Each row below holds a small network's activations on one input, seen along a few directions.
In each table, some parts of the input vary, and every possible input appears once, in random order.
Descriptions start from the smaller parts, as in this example, which fits no table here: one of 4 places along a line, together with either a single point or one of 11 places along a line or (one of 2 separate values, together with one of 8 places around a ring).
Shared parts are said once, and a part with two or three values counts as separate values.
In the rows, zero is written as 128.

Other details of the inputs shift rows strongly along three fixed directions, in all tables alike. That doesn't count.

Rows:
x1: [123 131 119 124 112 124 134 138 131 130 122 147]
x2: [125 130 126 129 117 120 135 136 131 130 118 150]
x3: [139 116 123 128 129 104  93  90 125 149 143 126]
x4: [123 127 124 122 108 119 133 142 124 130 124 142]
x5: [124 134 125 114 124 128 145 136 137 139 128 141]
x6: [142  99 109 139 127 106 119  71 127 144 129 116]
x7: [146 133 148 131 169 148  60 107 133 120 148  89]
x8: [130 135 132 133 131 159 146 133 118 107 113  88]
x9: [129 135 121 125 116 125 138 139 129 139 120 146]
x10: [126 122 134 119 131 128 147 137 133 139 128 144]
x11: [145 116 113 166 133 139 111  70 125 116 113  67]
x12: [126 143 142 132 142 158 124 140 130 100 116 106]
x13: [123 132 117 124 122 120 135 137 126 130 122 148]
x14: [136 136 144 103 148 106  56 121 144 154 168 133]
x15: [128 130 126 124 113 120 137 143 123 140 122 141]
x16: [119 126 129 111 116 122 141 139 132 129 132 137]
x17: [120 126 123 130 113 117 135 145 124 134 128 141]
x18: [124 140 144 129 148 160 124 141 113 100 125 103]
x19: [125 132 132 119 130 124 146 135 138 138 123 143]
x20: [138 123 116 133 125 107  86  96 141 153 146 125]
x21: [129 136 141 134 137 162 140 134 115 108 117  96]
x22: [118 118 131 125 130 125 144 138 134 134 133 144]
x23: [122 125 129 125 112 122 135 137 120 131 126 147]
x24: [115 124 133 122 124 124 144 137 127 135 136 141]
x25: [130 133 128 130 122 121 139 138 130 139 116 148]
x26: [117 128 129 126 130 121 144 136 138 133 128 143]
x27: [122 119 127 137 123 122 136 141 126 135 126 149]
x28: [140 114 113 128 122 102 101  88 128 145 137 114]
x29: [130 144 135 145 145 155 117 142 115  98 108 108]
x30: [134 142 153 106 149 109  39 136 151 160 179 137]
x31: [127 131 141 134 141 162 130 138 125  99 119 103]
x32: [133 138 137 145 130 161 131 137 106 108 110 100]
x33: [132 136 141 144 137 161 114 147 117 100 115 111]
x34: [119 129 128 117 135 119 144 133 134 129 125 146]
x35: [124 138 145 129 136 160 125 140 119 101 124 103]
x36: [118 131 121 112 130 124 143 135 134 130 130 143]
x37: [131 124 130 130 123 125 139 139 125 140 121 149]
x38: [119 130 124 113 120 127 141 135 139 129 130 142]
x39: [135 133 124 124 135 108 152 138 131 112 149 145]
x40: [119 124 128 133 116 121 136 140 119 135 128 146]
x41: [116 130 122 121 124 125 143 138 138 134 133 141]
x42: [156  82  68 162 101  86 195  30 119 118 119  88]
Each input here is: one of 2 separate values, together with either a single point or (one of 4 separate values, together with one of 5 places around a ring).
Question: The inputs of x21 and x32 match in every part but the choice among 2 separate values. If x12 is changed in the same way as x21 into x32, which row does it become?
Answer: x2
Question: Which other rows does x27 become when the choice among 4 separate values takes its other values? List them by row number.
Answer: x6, x33, x37
Question: Which other rows does x14 become when the choice among 4 separate values takes its other values? List them by row number.
Answer: x8, x16, x30
Question: Which other rows does x28 become when the choice among 2 separate values takes its other values? List them by row number.
Answer: x14

Rows:
x43: [138 141 139 127 145 143  89 123 131 124 142  91]
x44: [129 135 141  99 131  99  82 136 148 165 171 163]
x45: [132 114 103 163 110 130 164 100 115 107 105  99]
x46: [127 113 109 133 117 137 164  99 123 109 112  95]
x47: [133 109 117 138 125 135 170  95 124 114 112 101]
x48: [120 105 112 120  98  84 155 114 120 162 124 171]
x49: [ 99 158 151 118 146 163 166 216 119  92 110 165]
x50: [139 137 143 125 142 144  86 119 131 116 141  95]
x51: [131 102 106 158 112 135 162 103 107 111 105 100]
x52: [104 157 155 117 142 164 168 217 118  91 110 163]
x53: [112 110 106 106 108  88 158 115 141 154 136 166]
x54: [148 142 132 141 137 145  78 120 118 123 123 104]
x55: [142 139 143 131 155 142  92 120 133 126 141  98]
x56: [148 147 131 147 139 141  78 123 128 116 126 102]
x57: [124 131 144 111 128 106  73 136 152 177 149 169]
x58: [124 109 117 112 115  92 163 113 140 160 141 167]
Question: What do these inputs look like to the network?
Answer: either a single point or one of 5 places around a ring or (one of 2 separate values, together with one of 5 places along a line)
Question: Which of the alternatives is x57?
Answer: a single point
Question: A walk changes only the place on the line of 5. It starts at x53 and steps to x46. List the rest of the walk in order.
Answer: x50, x44, x43
